These are the activations of a small neural network, seen along a few directions. Each row is one input.
Each table varies a few parts of the input and shows all the possible inputs, shuffled.
A made-up example of a description, with smaller parts first: ring(8) and (point or ring(9) or (values(3) and line(4))).
Shared parts are said once, and a part with two or three values counts as separate values.

Other details of the inputs shift rows strongly along two fixed directions, in all tables alike. That doesn't count.

Table:
r1: [-2 -1 -4 -5  1 -1  0  1 -4 -3  5  2]
r2: [-18  -2 -31  21  25  -6  18   8  -1  23  32   0]
r3: [ 16  -2  -2  15  -5 -10 -12   5   9  10   4   5]
r4: [ 23  -4  26 -10 -19 -12 -33  -4   0  -3 -45  -1]
r5: [-33  17  -3 -17   1  26  10  -4  -1 -30 -12  -2]
r6: [ 25 -21  -6  39 -14 -20  -1  -3   4  20  16   0]
r7: [ -8  -5  -9   5   4 -10   1   1   1   9   9   1]
r8: [ 19  -3   3   0   6 -10  -7   3  -8  12  -4   5]
r9: [-18   6   3 -14  12  18   9  -1   1  -9  11  -4]
r10: [ -2  -2   0   4 -14   0  17  -7  -6  -5   4  -3]
r11: [ 33  -5  35 -24  -9  -5 -26  -2  -1  -3 -27  -4]
r12: [ 13 -15   9   5   6 -13 -15   4   3  22   5  -5]
r13: [-34   6 -24   7  12  17  13   7  -2 -11  16  -3]
r14: [-44  -8 -42  29  21  21  52  11   0  12  62  -7]
r15: [ 14 -11   4   1  -4 -13 -14   3  -5  10  -2   6]
r16: [-10  15   3 -14  -5  14   5 -10  12 -21  -9   6]
r17: [ 24   4   9  -7   1 -11  -9   5  -7   5 -12   0]
r18: [  5  -7 -23  24   1  -5  21   3  -8  25  25  -6]
r19: [ 2  2 -8  7  0  1 -1  0 11 -1  7  5]
r20: [-13  20  11 -31  -6  12   7  -6  -1 -30 -16  -2]
r21: [ 6 -3 -4 11 -2 -5 -7 -3 11  7  3  8]
r22: [-11  -2   2   9 -17   7  16  -5  -4 -17 -10  -3]
r23: [ 20  -6   0   6   8 -14  -9   3  -7  20  -1   5]
r24: [-10   8   8 -16   8  11   5   4   1 -11   4  -8]
r25: [-31  25  19 -44   7  34  16 -16   4 -37 -13  -7]
r26: [ 27  -9  21  -8 -12 -18 -25  -4  -4   8 -22   6]
r27: [  5  12  23 -23 -17   8 -16  -2  -3 -26 -39  -3]
r28: [-39  19  -4 -17   3  26  13  -8   0 -30 -11  -1]
r29: [ 23 -18  -7  29  -3 -26 -20   5  13  30   7   6]
r30: [ 22 -10  -9  14  11 -16  -7  10  -8  24  11   4]
Each input here is: values(5) and (point or line(5)).
Changing only the values(5) part turns r4 into r29. The same change can be made to r27. Which row results?
> r3
Change only the values(5) part in r8. List by row number the other rows that result.
> r5, r9, r15, r16
Change only the line(5) part in r23. List by row number the other rows that result.
> r2, r8, r17, r30
List by row number the other rows that have the values(5) part in common with r26.
> r1, r7, r10, r15, r20
List by row number the other rows that have the values(5) part in common with r9.
> r11, r12, r14, r24, r25

Table:
r31: [ 19   9  27 -30  -3   3 -16  -7   0 -12 -30   1]
r32: [ 22  -2  29 -23  -6  -5 -29   2  -1  -3 -27   1]
r33: [ 19   7  26 -29  -2   0 -19  -6  -1  -7 -31   1]
r34: [ 16   4  22 -24   0   1 -14  -4   1  -5 -20   0]
r35: [ 21   9  27 -27  -5   0 -22  -3   0 -12 -34   0]
r36: [ -8  -4 -22  24  -1  -2  20   2   0   7  26   0]
r37: [ 17   4  16 -20   1  -3 -11   0  -3  -2 -14   0]
r38: [-33  15 -10  -6  -1  23  32 -13   9 -24  14  -4]
r39: [ 19   7  21 -27  -1  -4 -15  -3  -4  -6 -26   0]
r40: [ 19 -13 -10  29 -10 -17   0   4  -3  19  11   4]
r41: [-12 -11 -24  31   0  -2  10   7   1   9  26   1]
r42: [-34  16 -14  -5   1  23  33 -11   5 -23   7  -2]
r43: [ 17 -15  -7  28  -9 -14  -2   2   1  18  10   4]
r44: [-41  14 -15  -4   0  20  26  -9   4 -25   6  -1]
r45: [-12  -7 -19  26   0   0  12   2   7   8  24  -2]
r46: [ 18 -24  -7  35  -9 -20 -14   8   1  24  14   3]
r47: [ 15 -19 -12  34  -5 -15  -1   5   2  25  20   3]
r48: [-15   5  -7  -6  17   2  -1   3   0   3   8  -1]
r49: [-36  20 -11 -18  19  24  20   0   3 -19  12  -4]
r50: [ 21   8  22 -26  -2  -2 -14  -3  -3  -9 -25   1]
r51: [-31  17 -12  -7  -3  21  35 -11   5 -25  13  -4]
r52: [ 17   4  25 -26  -1   1 -15  -4   4  -4 -19   0]
r53: [ 11 -19 -12  34  -5 -20  -7   6   3  25  11   3]
r54: [-38  19 -12 -17  18  25  16   2  -1 -22  10  -1]
r55: [-34  17 -15  -6  -1  18  35 -12   3 -23   9  -2]
r56: [-39  17 -11 -18  18  24  16   2   0 -20  12  -2]
r57: [ 20 -23 -11  39 -10 -21 -13  10  -2  24  11   6]
r58: [ 25   0  27 -22  -7  -8 -32   1  -6  -2 -35   3]
r59: [-12  -6 -23  27   2  -2  12   5   3  11  19   1]
r60: [ 16   0  25 -23  -4  -8 -29  -1  -4  -2 -30   2]
r61: [-11  -6 -23  31   0  -1  14   5   4   9  22   1]
r62: [ 17 -38 -21  53  -2 -23   0  19 -17  47  32  -5]
r63: [ 17 -16 -13  31  -7 -19  -1   6  -3  25  13   4]
r64: [ 18   3  20 -23   0  -3 -12  -1   0  -2 -15  -1]
r65: [-19  -5  -3  -2  15   9  12  10 -13   3  15  -9]
r66: [ 13   6  25 -30  -1  -2 -17  -8   0  -7 -27   0]
r67: [ 19 -24 -12  38  -8 -23 -15  11  -3  29   9   5]
r68: [ 16 -19 -13  36  -7 -17  -6   8   3  23  15   2]
r69: [-36  19  -9 -19  19  24  19   0   6 -18  14  -5]
r70: [ 12   6  20 -28   1  -4 -12  -6  -3  -6 -22   0]
r71: [-36  15 -12  -6   1  20  32 -13   7 -22   9  -2]
r72: [ 22   8  28 -28  -5  -3 -25  -3  -2  -8 -37   0]
What is each input in this table made of?
> values(2) and (point or (line(4) and line(5)))
Changing only the values(2) part turns r33 into r42. The same change can be made to r31. Which row results?
> r43
Changing only the values(2) part turns r46 into r32. The same change can be made to r55. Which row results?
> r70
Change only the values(2) part in r61. List by row number the other rows that result.
> r35
Change only the line(5) part in r37. List by row number the other rows that result.
> r39, r50, r64, r70
